Each row below holds a small network's activations on one record, seen along a few directions.
After each row come some of the record's fields: P, W, S, U.
A field that a record lacks is written none.
The largest differences between rows may come from other fields.
In the rows, 500 means zero.
Random noise pushes rows far along 9 fixed directions. That doesn't count. These rows show it; they differ only by the noise:
[619 468 624 396 406 487 571 494 329 449 497 665 649 461 565 600 672 422
 650 407 590 407 416 452 445 545 400 375]
[612 613 484 408 557 462 740 455 412 455 470 479 462 526 536 430 555 559
 533 565 194 441 472 558 511 645 550 539]
[431 486 215 379 498 466 695 379 712 512 571 522 430 384 376 578 483 310
 637 517 367 430 519 433 241 628 661 611]
[534 465 493 461 454 550 582 380 443 599 430 646 544 492 441 495 401 372
 453 482 343 479 404 494 440 641 476 462]
[464 494 358 425 492 459 710 381 557 496 533 534 468 408 485 481 548 430
 561 573 416 532 545 514 287 536 548 568]
[286 469 335 396 455 522 561 589 607 676 508 580 526 396 369 638 517 314
 591 435 495 387 502 395 374 647 692 511]
[422 505 533 478 479 534 500 547 423 629 458 578 532 452 520 468 505 429
 448 502 505 546 553 513 489 483 552 497]
[465 582 608 421 509 476 619 577 296 568 456 592 566 409 629 394 654 478
 496 527 486 587 623 543 475 407 567 510]
[495 477 537 480 465 524 602 544 414 555 464 495 530 576 495 565 584 626
 509 518 426 388 388 546 568 710 428 392]
[353 567 598 564 457 569 248 764 450 649 407 477 499 571 450 510 330 470
 359 480 511 486 477 457 679 445 620 520]
[330 500 293 415 572 435 832 456 564 544 587 432 422 360 546 450 739 579
 586 651 467 569 699 595 287 543 602 589]

[709 574 444 467 626 505 485 504 466 346 555 416 462 618 417 645 431 531
 591 493 222 243 365 413 666 687 562 527]	P=p1, W=w1, S=s1, U=u1
[578 496 481 428 578 604 547 454 486 603 477 559 499 451 489 447 552 357
 529 422 411 495 592 570 584 616 566 524]	P=p3, W=w4, S=none, U=none
[648 513 564 491 321 419 350 564 618 276 548 420 514 600 527 664 509 547
 645 431 680 347 295 417 483 438 383 421]	P=p3, W=w2, S=s1, U=u7
[614 534 626 472 468 532 498 490 350 443 451 600 584 507 545 474 507 397
 506 486 480 519 455 480 506 462 466 514]	P=p1, W=w4, S=none, U=none
[676 465 561 486 376 422 509 361 502 338 507 611 578 519 478 550 458 425
 566 451 537 477 338 412 358 439 363 430]	P=p2, W=w5, S=none, U=none
[584 558 491 497 522 478 426 545 624 556 501 381 415 555 530 446 524 590
 442 498 465 488 547 575 633 461 571 476]	P=p2, W=w1, S=none, U=none
[515 665 627 468 582 415 591 698 265 248 515 423 523 520 586 486 630 624
 642 533 446 466 530 450 577 426 542 604]	P=p3, W=w5, S=s2, U=none
[680 498 623 546 501 584 333 377 402 335 472 599 523 502 522 429 309 283
 497 435 526 626 505 469 511 351 401 615]	P=p1, W=w4, S=s2, U=none
[569 448 591 387 486 577 475 630 424 699 503 592 607 439 550 583 802 445
 596 350 674 387 579 576 660 594 528 322]	P=p1, W=w1, S=none, U=none
[589 556 507 426 418 423 560 519 496 300 542 464 524 527 556 612 590 509
 649 542 533 392 391 425 389 483 475 522]	P=p3, W=w4, S=s1, U=u7
[560 407 662 576 493 568 392 552 348 471 499 495 568 578 551 557 618 655
 506 470 688 485 461 566 671 515 301 369]	P=p1, W=w1, S=none, U=none
[359 575 513 369 273 428 496 532 676 701 445 564 486 459 646 475 551 366
 465 420 621 623 522 488 325 434 646 483]	P=p1, W=w3, S=s2, U=none
[472 516 410 533 718 600 508 589 473 529 564 391 410 477 465 460 541 530
 525 524 391 472 694 580 679 589 610 610]	P=p3, W=w2, S=s1, U=u6
[471 578 391 322 395 500 653 496 662 717 402 616 505 431 396 481 478 271
 535 381 278 413 428 491 415 681 726 488]	P=p1, W=w2, S=none, U=none
[424 553 494 475 518 476 524 657 488 582 484 443 502 491 500 502 602 613
 498 525 476 427 523 529 580 495 601 456]	P=p3, W=w2, S=s1, U=u1
[438 623 511 547 605 505 487 678 396 334 502 428 474 425 440 374 475 430
 536 610 495 606 669 507 508 235 636 752]	P=p1, W=w4, S=none, U=none
[428 534 539 547 515 448 638 652 333 356 501 386 538 569 495 549 627 752
 526 700 481 411 416 506 497 500 434 503]	P=p1, W=w4, S=s1, U=u1
[432 421 311 519 675 495 736 409 579 586 597 369 408 479 489 477 677 732
 490 617 401 479 630 635 517 698 494 467]	P=p2, W=w5, S=none, U=none
[312 458 466 543 544 552 398 618 502 696 453 538 521 419 397 470 433 451
 408 482 556 523 595 487 551 433 600 484]	P=p3, W=w1, S=s1, U=u7
[468 508 477 462 591 506 621 489 385 646 519 500 507 496 596 510 617 621
 431 594 377 451 547 553 552 626 545 439]	P=p3, W=w5, S=s1, U=u1
[705 594 463 482 558 511 339 468 624 368 540 384 377 582 525 506 354 411
 522 472 376 451 508 454 596 465 588 631]	P=p2, W=w4, S=s1, U=u7
[378 603 521 483 512 449 655 591 349 502 418 533 553 556 443 507 424 559
 451 578 221 425 356 390 473 622 592 530]	P=p2, W=w5, S=s1, U=u1
[332 485 448 531 335 435 547 637 590 367 468 457 531 544 301 622 454 535
 596 552 578 422 298 397 338 496 477 525]	P=p1, W=w1, S=s2, U=none
[432 549 504 548 446 522 492 471 519 534 402 514 477 527 438 404 282 430
 355 570 384 593 432 505 448 472 523 593]	P=p3, W=w4, S=none, U=none
[453 428 564 536 467 516 504 449 434 630 440 606 576 457 527 421 507 518
 393 499 558 578 511 533 470 443 420 389]	P=p2, W=w2, S=s1, U=u1
[310 419 446 379 371 441 725 564 455 524 525 593 633 516 467 789 707 567
 710 427 541 259 276 341 336 836 461 330]	P=p1, W=w3, S=s1, U=u6
[703 476 694 446 375 490 416 588 386 400 454 624 669 557 459 633 590 447
 643 320 608 317 298 406 591 530 379 315]	P=p2, W=w1, S=none, U=none
[510 456 557 560 504 482 647 449 348 352 452 543 584 488 416 450 503 574
 515 582 487 523 417 515 427 477 331 492]	P=p3, W=w4, S=none, U=none
[330 457 568 670 583 538 331 577 323 337 533 540 542 460 443 492 324 454
 480 530 647 643 574 377 477 286 441 644]	P=p1, W=w5, S=s2, U=none
[512 515 582 558 635 513 570 536 299 307 487 482 530 516 472 450 509 621
 589 477 414 494 494 489 609 535 402 542]	P=p1, W=w2, S=s2, U=none
[458 521 565 607 478 480 361 518 512 458 460 430 463 570 537 423 354 579
 362 570 541 611 488 482 515 339 454 544]	P=p2, W=w4, S=s1, U=u7
[605 508 473 486 482 427 515 461 545 483 555 399 460 608 580 601 558 691
 475 588 448 376 398 512 532 575 455 397]	P=p3, W=w5, S=s1, U=u1
[460 388 443 529 349 577 497 408 600 552 479 559 504 511 409 548 426 362
 470 540 601 554 424 541 348 550 412 512]	P=p1, W=w4, S=s2, U=none
[487 283 483 647 636 629 462 267 439 503 549 555 496 399 506 387 464 474
 432 518 696 719 704 623 479 434 259 521]	P=p3, W=w4, S=s2, U=none

Here are new rows. What are their fields?
[665 508 537 445 305 433 507 366 593 410 514 536 487 535 613 509 513 449
 534 502 569 539 401 521 332 421 400 464]	P=p1, W=w2, S=s1, U=u6
[617 573 482 445 577 449 698 332 429 512 469 520 467 556 569 422 452 569
 429 556 147 471 438 505 493 669 509 491]	P=p2, W=w5, S=s1, U=u7
[447 403 511 600 540 631 365 556 467 468 541 437 482 533 472 560 487 493
 507 523 676 532 566 546 588 518 407 556]	P=p1, W=w4, S=s2, U=none
[496 545 491 477 465 569 299 602 562 722 458 506 482 592 462 616 335 406
 368 457 381 353 395 437 655 634 659 452]	P=p3, W=w5, S=s1, U=u1
[559 393 443 654 524 478 462 338 581 322 536 427 447 594 374 526 290 634
 464 538 467 483 358 476 484 545 284 474]	P=p3, W=w5, S=s2, U=none
[477 542 506 456 561 517 451 616 413 583 550 491 512 482 585 571 602 498
 497 538 513 439 586 477 567 487 621 502]	P=p1, W=w5, S=s1, U=u1
[756 519 751 550 381 613 315 530 385 596 351 529 541 677 524 440 407 521
 318 466 461 469 332 649 780 540 351 357]	P=p3, W=w4, S=none, U=none
[571 542 521 451 498 465 543 531 497 351 516 449 511 541 512 577 545 533
 628 450 484 384 414 445 525 595 466 501]	P=p3, W=w4, S=s2, U=none
[452 369 487 626 551 638 438 490 440 604 470 523 515 533 338 509 401 518
 389 547 495 500 478 574 608 595 409 464]	P=p1, W=w1, S=none, U=none
[555 568 695 521 449 496 515 507 378 596 355 575 551 550 581 315 443 554
 350 449 389 589 454 575 607 490 435 410]	P=p2, W=w2, S=s2, U=none
[595 594 507 548 574 470 602 430 468 432 429 450 433 554 446 309 357 564
 383 601 215 576 488 564 536 467 515 591]	P=p2, W=w1, S=none, U=none
[572 408 456 562 652 578 523 456 487 417 598 399 441 484 510 482 643 626
 582 517 579 510 642 639 622 544 388 513]	P=p1, W=w2, S=none, U=none
[592 559 657 528 574 487 554 512 274 513 417 521 549 552 577 366 536 657
 385 555 352 534 497 562 642 463 444 433]	P=p2, W=w1, S=s1, U=u1
[593 486 374 492 569 447 559 353 675 496 605 392 382 458 572 439 569 574
 491 556 514 554 635 611 462 464 499 513]	P=p3, W=w5, S=none, U=none
[654 526 571 543 476 547 380 424 502 454 482 482 454 535 575 394 427 441
 404 556 531 633 544 588 532 338 455 572]	P=p1, W=w4, S=none, U=none
[546 468 557 539 520 522 401 547 577 559 561 353 410 538 662 447 677 693
 488 463 703 568 651 689 675 471 411 416]	P=p3, W=w2, S=s2, U=none
[466 481 433 573 661 525 480 529 488 248 592 369 433 460 444 500 499 539
 641 533 578 535 630 487 523 417 464 676]	P=p3, W=w4, S=s2, U=none
